Each row below holds a small network's activations on one input, seen along a few directions.
In each table, some parts of the input vary, and every possible input appears once, in random order.
Descriptions start from the smaller parts, as in this example, which fits no table here: one of 8 places around a ring, together with either a single point or one of 9 places along a line or (one of 3 separate values, together with one of 6 places along a line).
Shared parts are said once, and a part with two or three values counts as separate values.
In the rows, 128 means zero.

Table:
row 1: [109 148 218 198  48 162 131  73 100  90  77  67 100 130   8 131 125 103]
row 2: [108  95 112 105 148  88 132 109 125 193 171 120 137 113 129  99 133 133]
row 3: [120  62 158 118 114 120  96 140 116 138 144 115 149 117 148 111 144 139]
row 4: [162 149  91  89 182 169 159 137 150 167 142 189 114 137 166 118 133 121]
row 5: [156 146  86 119 170 149 142 178 153  91 128 150 131 150 166 149 128 160]
row 6: [146 178  78  95 153 141 162 121 156 158 110 212 113 137 168 125 119 102]
row 7: [123 164  99 115 127 143 148 158 144 106 115 201 107 121 183 125 124 108]
row 8: [103  84 135 122 121  91 130 151 110 135 173 112 133 106 149  89 135 130]
row 9: [138 168  68 130 140 124 140 158 157  82 104 170 126 151 172 158 126 133]
row 10: [114  99 111 134 146  66 117 151 112 113 153  90 152 132 136 126 136 160]
row 11: [111 164 178 195  78 155 114  42 122 149  90  67 117 115   8 129 109  88]
row 12: [118 172 204 152  67 135 118  83  93  65  86  37 114 125  15 166  95 101]
row 13: [136  81 131 130 130  95  85 147 108 121 132  92 168 145 145 156 143 172]
row 14: [141 140 114 109 151 169 147 172 139 112 150 177 109 124 186 111 130 130]
row 15: [133  70 138 109 146 114  99  99 134 199 144 120 149 117 142 128 140 142]
The inputs of row 6 and row 9 match in every part but one. If row 4 is changed in the same way as row 6 into row 9, which row does it become? -> row 5
Describe the family of inputs behind these rows. -> one of 3 separate values, together with either a single point or one of 4 places along a line
Which other rows does row 7 become when the place on the line of 4 takes its other values? List them by row number. -> row 3, row 8, row 14

Table:
row 16: [ 93 153 224 199  78 245 127 125 102 130 111 168  85  95  70  36 133  81]
row 17: [178 178 141 153 104 195 148  76 172 117  71 117 121 138  52 161  91 109]
row 18: [119  81 143 143 139  87 123 143 115 120 167  49 158 124 123 106 157 179]
row 19: [119 164  61 129 185 131 130  92 159 190 134 147 117 122 175 119 105  84]
row 20: [117  79 206 128  37 147 126  91  58 184 187 107 110  87 118  53 143  47]
row 21: [145  98  97 109 156 147 123 179 136 142 128 187 145 111 216 158 144 151]
row 22: [137 167 131 152  95 190 153  72 155 119  56 122 103 167  59 174 136 107]
row 23: [142 184  70 127 178 105 172  98 141 214 160 208 105 136 149 117 126 129]
row 24: [105  56 144 163 100  69  98 125 132 125 127 101 165 138 153 118 138 159]
row 25: [178  95 104  76 196 136 137 194 137 120 142 179 123 149 188 122 155 136]
row 26: [104  54 121 144 117  89  87 123 114 111 166  81 147 123 129 120 140 182]
row 27: [167 128 101  73 187 153 143 181 140 136 156 150 139 134 210 113 156 168]
row 28: [155 100 113  90 149 128 113 160 158 138 119 211 153 149 230 137 140 142]
row 29: [131 161 129 148 135 121 164 173  95  13 106 132 112 151 118 143 115 111]
row 30: [117 178 136 142  78  96 125 158 131  42  69 151 123 156 158 140 118 114]
row 31: [149  95  84  79 164 157 104 157 138 124 158 187 136 134 214 135 140 167]
row 32: [127 113 178 119 132  87 106  73  78 198 129  77 136 133  74 143 122 154]
row 33: [154 173  41 113 169 127 153 106 165 205 121 182 135 117 137  90  99 101]
row 34: [126 192 133 133 124 131 162 162 103  24 121 108 134 132 130 136 117 135]
row 35: [102  60 138 169 112  83  98 147 114 131 137  82 153  93 133 144 149 167]
row 36: [128  55 135 156 140  77 121 156 111 108 155  66 140 140 113 104 151 153]
row 37: [153 189 152 159 117 181 163  80 127 123  76 122  78 160  70 174 112 131]
row 38: [112 107 171 128 148  97  64  65 113 165 133  58 154 101  75 154 121 112]
row 39: [ 98  73 137 141 122  85 104 161 127 130 179  59 156 140 108 127 129 161]
row 40: [115 175 123 155  87 115 128 179 113  49  87 127 107 109 134 167 125 122]
row 41: [156 191 156 169 118 181 109  70 171  98  91 101 104 129  66 181 122  95]
row 42: [146 105 159 111 123 103  93  73 112 184 110  72 171 109  57 129  98 126]
row 43: [111 180 119 131 100 130 137 187 124  45 135 110 124 138 113 158  93 122]
row 44: [112 170 105 124  93 124 117 158 111  26 113 125 106 134 130 143 112 137]
row 45: [119 162  40 110 158 113 162  93 163 201 128 207 136 140 128 111 160  97]
row 46: [103  93 155 104 112  96  97  68 102 188 104  81 163 141  55 142 143 128]
row 47: [141 116  93  83 168 153 129 192 149 145 172 157 141 150 196 138 118 151]
row 48: [ 62  99 183  66 105 147 210 107 159 177 176 195  45  43 143  32 116  64]
The inputs of row 27 and row 34 match in every part but one. If row 19 is changed in the same way as row 27 into row 34, which row does it become? -> row 41
Describe the family of inputs behind these rows. -> one of 3 separate values, together with either a single point or one of 4 places along a line or one of 6 places along a line
Which other rows does row 31 become when the place on the line of 6 takes its other values? List them by row number. -> row 21, row 25, row 27, row 28, row 47
Which other rows does row 44 become when the place on the line of 6 takes its other values? List them by row number. -> row 29, row 30, row 34, row 40, row 43
